Each row below holds a small network's activations on one input, seen along a few directions.
Each table varies a few parts of the input and shows all the possible inputs, shuffled.
A made-up example of a description, with smaller parts first: line(6) and (point or line(11) or (values(2) and ring(8))).
Shared parts are said once, and a part with two or three values counts as separate values.
In the rows, zero is written as 128.

Other details of the inputs vary at random and push rows far along three fixed directions, the same in every table; ignore that.

Rows:
x1: [144 127 146 105 127 124 128 140 117 139 129 143 133 129 141]
x2: [ 93  79 146 209  95 149 117 155 140  35 165 107  73 119  65]
x3: [116 118  94 180 114 118 148 106 136 153 120 113 161 189  97]
x4: [134 133 144 104 140 119 134 129 105 141 138 137 122 121 133]
x5: [115 162  67 109 177 167 112 116 187  85  78  96 132  73 181]
x6: [143 131 146 101 133 126 136 141 110 136 132 136 130 132 139]
x7: [ 92  77 151 207 100 147 115 159 137  32 163 100  75 123  65]
x8: [148 133 139 104 121 126 127 135 120 142 135 147 125 126 137]
x9: [130 127 153 101 111 125 131 132 137 158 116 138 125 131 132]
x10: [140 120  88 182 125 115 131 108 124 139 141 118 166 193 105]
x11: [136 131 140 108 128 119 124 128 113 147 139 146 121 116 135]
x12: [101  81 151 208  98 145 101 152 149  35 167 102  72 127  68]
x13: [149 130 146 106 123 123 124 140 121 141 131 141 132 126 140]
x14: [131 123  86 185 132 106 130  97 118 146 145 121 158 185 102]
x15: [146 132 146 103 132 128 133 132 116 136 131 144 126 132 138]
x16: [141 129 145 103 130 125 137 144 110 137 129 137 133 127 138]
x17: [108  92 207 126 102 159  96 177 146  34 163 127  31  65  99]
x18: [ 91  82 216 118  85 170 110 182 162  45 138 125  38  75  95]
x19: [143 133 143  99 135 129 138 136 110 135 133 139 126 130 133]
x20: [138 120  81 184 117 117 134 107 123 143 139 125 166 185 102]
x21: [125 125 156 102 117 127 140 131 130 154 112 139 126 132 133]
x22: [ 97  77 150 209  95 145 103 155 149  34 165 103  75 123  68]
x23: [128 126 153 100 113 125 132 132 136 157 117 137 125 131 133]
x24: [134 131 147 107 138 116 132 134 105 141 137 134 126 122 138]
x25: [130 123  84 189 126 107 137  98 114 147 141 126 158 179 102]
x26: [146 130 150 105 132 125 132 136 114 135 130 140 131 132 142]
x27: [137 124  80 184 122 117 144 109 119 141 139 124 163 186 101]
x28: [135 127 147 110 132 115 124 133 112 144 134 141 129 119 140]
x29: [126 122  82 188 126 107 141 105 109 147 142 119 161 176 101]
x30: [130 119  90 192 129 104 134 103 114 144 138 118 165 180 106]
x31: [130 120  82 188 122 106 131 101 117 150 144 123 161 176 102]
x32: [110 160  62 111 171 167 123 123 177  87  75  94 136  65 181]
x33: [128 122  88 185 136 105 139 104 108 143 143 112 163 184 102]
x34: [147 132 143 100 129 128 127 133 120 139 136 144 126 131 136]
x35: [137 130 148 107 135 116 121 130 113 143 139 138 126 122 140]
x36: [122 125 152  98 120 128 145 135 124 153 114 134 127 131 128]
x37: [114 161  62 110 169 168 112 117 186  89  79 100 132  67 180]
x38: [140 130 146 111 128 113 119 133 116 147 136 139 127 117 140]
x39: [149 134 139 104 120 126 126 135 121 143 134 148 125 125 136]
x40: [150 132 147 104 127 123 123 137 121 139 134 139 129 131 141]
x41: [135 123  80 180 124 118 146 109 113 140 137 122 163 187  98]
x42: [117 135 152 100 119 121 140 128 120 152 120 136 125 124 125]
x43: [138 132 144 105 134 118 122 126 115 144 141 142 121 121 136]
x44: [117 161  64 113 164 165 110 120 189  90  77  98 134  63 182]
x45: [145 132 142 105 126 128 135 134 114 139 130 149 126 127 138]
x46: [136 121  82 185 120 117 144 111 118 141 137 122 166 184 102]
x47: [ 89 163  79 111 163 160 120 106 192 100  62  92 132  66 172]
x48: [142 133 139 102 127 129 139 139 110 139 132 144 126 126 135]
x49: [120 133 152 100 115 120 129 124 128 155 122 140 126 124 127]
x50: [124 136 153 102 112 118 126 124 131 157 122 139 124 123 127]
x51: [100  83 144 208  91 147 104 150 149  40 167 111  69 122  64]
x52: [143 129 146 105 129 125 136 143 113 138 130 139 134 126 139]
x53: [ 90 164  78 107 165 167 122 111 187 100  63  85 133  71 170]
x54: [143 134 143 100 133 128 137 137 112 136 134 139 126 131 135]
x55: [145 127 148 107 128 124 133 139 114 137 127 142 134 128 141]
x56: [130 123  82 188 125 107 132  99 116 148 143 126 158 180 101]
x57: [119 135 153 102 118 120 139 127 123 153 120 137 126 123 126]
x58: [122 126 152  99 118 127 144 135 125 154 114 134 126 132 130]
x59: [136 134 145 107 137 118 132 129 110 143 139 139 122 121 136]
x60: [142 130 146 101 135 126 137 140 108 135 131 135 131 131 137]
x61: [138 122  80 183 121 117 136 106 123 142 138 127 162 189 102]
x62: [137 130 150 110 137 116 128 129 109 140 135 138 126 123 141]
x63: [145 134 144 102 132 128 136 136 115 137 134 141 127 130 136]
x64: [141 128 145 102 131 125 138 143 108 136 128 137 134 127 137]
x65: [132 132 140 107 133 119 136 131 103 144 136 142 122 116 133]
x66: [ 92 165  79 109 164 167 121 111 190 101  64  87 134  70 171]
x67: [138 122  88 183 129 115 141 111 119 137 139 115 167 192 105]
x68: [132 130 141 108 132 118 136 133 102 144 134 140 126 114 134]
x69: [134 129 147 111 133 115 132 136 108 143 134 137 129 117 139]
x70: [108 161  71 116 178 154 104 112 183  91  84  88 130  63 185]
x71: [141 129 140 102 127 128 140 140 108 138 130 142 130 123 135]
x72: [116 160  63 113 165 165 111 119 188  89  78  97 135  64 183]
x73: [127 134 156 101 114 125 126 125 130 155 121 136 126 128 129]
x74: [116 134 152  99 120 121 141 127 118 152 119 135 126 124 124]
x75: [144 128 141 105 123 127 130 137 116 141 131 148 130 125 138]
x76: [133 121  83 189 120 104 129 101 119 150 145 122 160 176 103]
x77: [119 133 153 101 116 120 130 124 127 154 120 141 126 125 128]
x78: [128 136 155 102 113 126 124 125 131 156 120 137 125 128 128]
x79: [136 132 148 109 137 116 131 133 108 142 138 135 126 122 139]
x80: [124 133 155 100 116 128 127 125 128 155 120 137 127 128 128]
x81: [135 129 144 112 129 118 131 129 108 144 133 145 125 115 139]
x82: [145 126  84 182 122 115 130 104 128 142 142 121 160 191 102]
x83: [140 132 141 111 123 116 122 130 115 148 137 144 124 114 137]
x84: [149 131 147 103 128 123 124 136 120 139 135 139 130 131 142]
x85: [134 134 141 109 131 119 134 131 108 145 137 144 122 116 135]
x86: [ 81  82 160 201  86 161 115 147 160  38 143 101  73 131  59]
x87: [123 134 153 102 113 118 127 124 130 156 123 139 124 124 128]
x88: [144 129 143 106 124 127 135 136 113 139 128 147 130 125 139]
x89: [135 129 142 110 128 118 126 130 111 146 135 146 125 116 138]
x90: [123 133 156 101 117 127 129 125 127 154 118 138 127 130 129]
x91: [106  91 208 126 102 159  97 177 145  32 164 127  31  65 100]
x92: [116 158  69 113 170 162 109 122 189  87  76  92 138  67 185]
x93: [124 124 154 100 116 127 135 132 133 155 114 139 126 132 132]
x94: [138 133 147 108 137 118 129 125 111 141 136 142 121 122 138]
x95: [ 99 151  12 196 178 144 112  84 185  91  88  68 168 126 150]
x96: [145 127 145 104 126 125 126 140 118 140 131 141 133 127 140]
x97: [108  83 145 200  95 157 108 154 156  29 164 106  74 136  66]
x98: [ 95 149   9 195 178 144 124  90 176  92  84  65 172 120 146]
x99: [139 133 140 109 126 117 123 128 115 147 140 145 120 116 137]
x100: [136 127 146 109 131 115 122 133 113 145 136 140 129 118 139]
x101: [129 125  85 184 134 107 139 101 111 145 145 116 158 183 100]
x102: [133 133 140 107 132 119 135 132 105 144 137 142 121 116 134]
x103: [120 134 154  99 121 128 139 128 118 151 118 133 127 128 125]
x104: [145 129 148 103 131 125 127 137 117 137 132 141 131 133 141]
Description of these inputs: line(8) and (values(3) or (values(2) and ring(5))).
Question: The inputs of x22 and x100 match in every part but the line(8) part. If x99 is changed in the same way as x22 into x100, which row does it become?
Answer: x11
Question: The inputs of x74 and x77 match in every part but the line(8) part. If x98 is changed in the same way as x74 into x77, which row does it become?
Answer: x28
Question: The inputs of x84 and x67 match in every part but the line(8) part. If x76 is changed in the same way as x84 into x67, which row does it become?
Answer: x2
Question: List by row number the other rows that have the line(8) part in common with x53.
Answer: x6, x7, x16, x24, x29, x32, x42, x48, x54, x58, x101, x102
Question: Change only the values(2) part in x92. List by row number the other rows that result.
Answer: x22
Question: Start at x5 and move only the ring(5) part, one step at a time. The first step leads to x61. Which rows follow, in order?
Answer: x75, x1, x104
Question: Change only the ring(5) part in x88. List by row number the other rows that result.
Answer: x15, x26, x45, x55
Question: Change only the values(2) part in x99. List by row number the other rows that result.
Answer: x8
Question: Change only the values(3) part in x36. List by row number the other rows that result.
Answer: x74, x103

Rows:
x105: [113 140 136 134 133 122 133 114 111 127 134 124 123 130 112]
x106: [148 124 123 131 130 124 121 129 128 117 145 134 129 140 128]
x107: [136 125 129 126 112 128 123 124 144 130 131 134 128 142 120]
x108: [127 121 130 130 135 132 136 134 113 119 133 125 134 142 126]
x109: [120 126 132 124 117 135 142 131 131 135 121 119 126 145 114]
x110: [126 124 126 140 108 126 132 127 129 136 127 138 128 125 123]
x111: [120 122 140 135 128 112 118 132 124 134 134 108 138 131 123]
x112: [139 126 128 127 111 134 122 126 143 135 132 129 124 142 119]
x113: [131 127 122 131 134 130 143 136 112 124 137 125 124 136 120]
x114: [124 164  56 128 160 110 118  96 139 165 102 107 173 104 167]
x115: [134 128 134 127 116 135 127 132 143 135 126 124 127 148 117]
x116: [127 122 128 141 132 124 143 137 110 121 132 129 133 129 129]
x117: [146 128 116 135 129 128 124 134 121 124 146 134 120 134 126]
x118: [119 128 127 127 116 135 144 130 128 137 123 125 123 138 111]
x119: [122 122 140 126 117 137 130 128 136 132 120 124 135 148 120]
x120: [134 130 122 130 110 132 125 129 137 137 132 134 120 137 117]
x121: [112 117 146 136 137 115 124 116 133 140 128 118 120 140 125]
x122: [123 117 137 139 131 112 111 111 137 140 139 129 117 133 129]
x123: [130 129 120 130 110 133 132 126 131 138 131 134 119 131 114]
x124: [132 125 118 133 133 125 140 131 114 121 141 135 127 128 119]
x125: [125 120 141 130 118 132 131 130 134 131 114 123 135 145 120]
x126: [129 124 138 129 116 136 122 129 141 132 124 130 135 147 121]
x127: [ 95 124  88 157 146 188 104 148 188  12 115  85  70  49 133]
x128: [140 122 118 140 129 125 128 130 111 122 138 139 127 125 126]
x129: [108 118 132 142 134 113 130 112 124 144 135 131 115 122 119]
x130: [115 123 134 136 114 128 144 131 125 134 118 130 133 131 120]
x131: [132 124 126 136 110 127 121 127 133 134 124 139 127 133 121]
x132: [117 121 139 133 114 128 142 132 129 133 116 123 135 139 122]
x133: [125 131 199  44 119 143 133 157 118 138 116 151 100  88 151]
x134: [140 124 130 128 136 132 134 136 123 122 136 118 128 147 125]
x135: [128 126 125 132 110 133 120 126 134 134 131 140 127 135 121]
x136: [153 130 197  59 134 131 122 166 114 126 132 154 103  84 168]
x137: [130 157  66 126 171 125 143 106 135 147  89 106 179 128 175]
x138: [137 120 137 138 133 125 134 137 120 119 131 122 137 141 134]
x139: [130 123 120 136 132 131 136 130 110 123 141 136 130 127 122]
x140: [139 127 115 134 129 124 131 130 117 120 145 139 124 129 123]
x141: [144 161  56 132 165 122 126 103 140 149 101 121 173 119 180]
x142: [126 128 121 129 110 127 133 125 133 133 131 139 124 131 114]
x143: [133 138 136 134 128 121 112 109 126 125 143 128 124 134 120]
x144: [130 119 131 133 135 126 137 135 111 119 127 124 133 139 126]
x145: [120 127 124 128 115 129 141 126 130 134 128 136 126 131 111]
x146: [127 126 126 141 120 107 108 130 123 136 144 124 130 118 125]
x147: [144 123 121 140 129 123 120 133 117 121 138 139 128 131 130]
x148: [118 120 131 142 130 111 114 113 132 142 139 134 113 128 127]
x149: [133 120 122 139 133 126 136 132 109 123 134 136 130 125 122]
x150: [ 93 121  94 159 146 187  92 148 191   8 114  91  79  53 140]
x151: [132 122 139 132 117 131 123 130 139 132 118 129 134 144 121]
x152: [115 161  69 122 166 111 128 100 138 162  91  92 180 118 166]
x153: [137 120 133 133 112 129 118 125 138 131 124 134 131 138 123]
x154: [127 123 124 136 110 128 129 125 127 135 124 139 126 127 117]
x155: [125 123 125 133 134 131 138 133 109 121 135 131 131 134 124]
x156: [128 121 126 136 135 126 139 134 108 121 129 131 131 132 124]
x157: [130 124 128 127 135 125 141 135 117 117 134 124 131 143 123]
x158: [144 170 123  35 175 139 139 134 126 155  92 128 135  79 199]
x159: [135 121 134 130 135 133 129 134 120 119 134 124 136 146 128]
x160: [127 127 207  57 138 122 112 145 128 144 129 150  85  82 160]
x161: [ 84 124 110 148 135 187 100 146 217  18  95  81  83  69 128]
x162: [144 163  64 117 174 127 128 104 151 143  99 112 175 136 171]
x163: [131 129 123 129 110 126 125 127 139 132 132 139 124 136 118]
x164: [116 124 127 140 124 110 124 129 114 138 140 120 132 113 117]
x165: [124 121 143 134 115 129 135 132 136 132 117 122 137 143 125]
x166: [148 120 128 141 127 123 121 132 124 119 141 133 134 133 137]
x167: [105 117 142 136 136 114 131 116 126 140 127 119 118 136 123]
x168: [147 127 128 131 135 131 125 137 127 122 140 124 127 146 126]
x169: [124 125 123 133 110 134 128 124 129 135 130 140 127 130 117]
x170: [120 123 129 139 112 128 141 129 126 136 123 135 131 124 119]
x171: [131 123 141 136 114 129 127 133 141 132 121 128 136 141 126]
x172: [135 161  65 116 151 135 120  91 162 159  89 118 175 131 168]
x173: [118 120 137 129 117 130 138 130 127 132 113 124 133 141 117]
x174: [137 123 132 127 136 126 134 135 124 116 135 123 133 147 125]
x175: [131 125 128 140 108 125 125 130 135 135 127 138 129 130 126]
x176: [145 130 197  55 111 134 119 155 129 139 123 159 100  79 162]
x177: [146 121 126 134 129 130 116 128 124 119 145 134 132 138 131]
x178: [124 125 138 123 118 131 135 129 140 129 121 123 132 149 116]
x179: [116 122 132 132 116 130 140 129 124 134 115 131 131 134 115]
x180: [144 121 133 136 135 127 122 136 123 119 132 129 135 142 130]
x181: [117 140 131 136 131 122 130 111 112 129 139 129 122 123 110]
x182: [138 123 120 144 126 123 131 133 113 123 141 138 129 123 131]
x183: [132 123 132 138 121 109 106 127 128 134 144 119 134 124 126]
x184: [136 126 117 134 132 131 140 133 113 126 142 130 122 128 119]
x185: [113 124 131 129 116 135 139 127 125 134 121 131 131 137 115]
x186: [143 127 117 134 129 122 124 132 123 119 146 139 125 134 126]
x187: [121 122 127 135 115 130 138 126 125 136 120 136 129 127 114]
x188: [124 141 128 138 127 121 121 110 115 128 142 133 119 123 114]
x189: [138 118 135 134 136 127 130 135 119 118 128 123 135 143 128]
x190: [117 125 134 123 117 129 142 129 132 130 120 125 130 145 114]
x191: [118 124 126 131 114 135 137 125 126 136 127 136 129 129 114]
x192: [123 128 123 129 114 135 141 128 129 139 128 130 122 131 110]
x193: [128 126 137 124 118 136 135 131 138 135 122 118 128 149 116]
x194: [149 119 127 137 130 125 117 130 123 119 138 134 132 136 131]
x195: [114 120 129 143 130 112 121 111 126 143 138 134 112 122 123]
x196: [132 122 123 143 130 124 140 134 110 124 137 135 132 122 128]
x197: [151 125 122 132 130 130 121 131 127 122 146 128 124 139 128]
x198: [114 138 140 131 133 123 131 115 115 126 132 118 125 137 114]
x199: [122 138 145 131 134 124 124 114 122 125 133 117 127 142 116]
x200: [128 125 123 130 135 125 143 134 114 119 136 130 128 135 120]
x201: [141 123 132 133 134 132 121 134 125 119 139 130 135 145 129]
x202: [139 187 137  40 175 131 115 111 138 160  92 132 138  76 197]
x203: [125 135 192  44 118 136 140 157 118 138 119 157  94  82 145]
x204: [103 119 137 139 136 113 133 115 123 142 129 125 116 129 121]
x205: [128 142 130 138 127 120 114 112 120 128 143 133 120 129 118]
x206: [127 124 138 138 126 111 110 133 129 134 138 114 137 130 125]
x207: [112 125 132 138 126 110 127 132 113 136 135 115 134 120 118]
x208: [136 124 117 137 128 130 127 129 113 122 144 140 127 128 126]
Question: The inputs of x175 and x110 match in every part but one. If x163 is changed in the same way as x175 into x110, which row does it become?
Answer: x142
Question: The inputs of x118 and x192 match in every part but one. If x185 is changed in the same way as x118 into x192, which row does it become?
Answer: x191
Question: Describe the family of inputs behind these rows.
Answer: ring(8) and (values(3) or (values(2) and line(5)))
Question: List by row number the other rows that have the ring(8) part in common with x108.
Answer: x109, x132, x133, x137, x144, x152, x157, x158, x167, x173, x190, x198
Question: Start at x176 and move only the line(5) part, one step at a time. The first step leads to x153. Which rows follow, in order?
Answer: x172, x107, x112
Question: Change only the values(3) part in x205. List by row number the other rows that result.
Answer: x146, x148
Question: List by row number the other rows that have the ring(8) part in common with x125.
Answer: x111, x119, x121, x134, x138, x159, x165, x174, x178, x189, x193, x199
